A small network was shown many inputs. Here are its activations along a few directions, one row for each input.
In each table, some parts of the input vary, and every possible input appears once, in random order.
Descriptions start from the smaller parts, as in this example, which fits no table here: values(2) and (point or ring(11) or (ring(5) and line(6))).
Shared parts are said once, and a part with two or three values counts as separate values.
(in the rows, 128 means zero)

Other details of the inputs shift rows strongly along two fixed directions, in all tables alike. That doesn't count.
These rows show it; all are for the same input, with only those details redrawn:
[150 147 156  91 108 117  93 173 166 131 175 111  91]
[108  91  98 133 121 160 177  93 104 145  97 139 105]
[119 137 130 144 165  97 129 112 146 125 136 124 168]
[150 148 156  91 108 117  93 173 166 132 175 111  91]
[108  91  98 133 121 161 177  93 103 145  96 139 104]

Table:
x1: [124  89  94 125 122 167 170  84 110 151  93 135 113]
x2: [113 144 117 141 165 104 114 128 148 136 119 130 179]
x3: [152 166 173  90  96 122 107 173 138 107 120 124 100]
x4: [122 133 130 171 152 104 115 140 125 126 129 122 182]
x5: [125 127 129 173 149 103 107 126 122 102 137 128 177]
x6: [117 148 129 159 152 101 115 126 120 131 132 123 178]
x7: [119 113 140 122 120 141 182  98  83 108  79 142 118]
x8: [128 159 160 136 150 103 125 114 126  79 105 140 179]
x9: [122 142 139 158 155  93 129 112 116 118 150 116 170]
x10: [149 149 147  94 108 130  71 174 165 120 161 123  92]
x11: [120 142 131 161 150 103 108 113 117 107 139 129 173]
x12: [129 141 111 131 165 113 109 120 153 142 116 126 188]
x13: [164 147 142  86 110 135  64 166 171 126 158 119 100]
x14: [116 101  92 142 118 166 156  96  92 129  96 155 108]
x15: [125 126 137 170 154  97 130 126 120 113 147 115 173]
x16: [111 104  87 137 116 164 167 108  92 153  87 149 112]
x17: [138 101 124  82  67 180 142 152 123 152 134 126  31]
x18: [146 107 123  89  64 176 147 150 108 147 141 131  31]
- Changing only one part turns x9 into x11. The same change can be made to x15. Which row results? => x5
- What do these inputs look like to the network? => values(3) and (point or line(5))
- Change only the values(3) part in x12. List by row number the other rows that result. => x1, x13
- Which other rows agree with x2 in the values(3) part? List them by row number. => x3, x4, x6, x12, x16
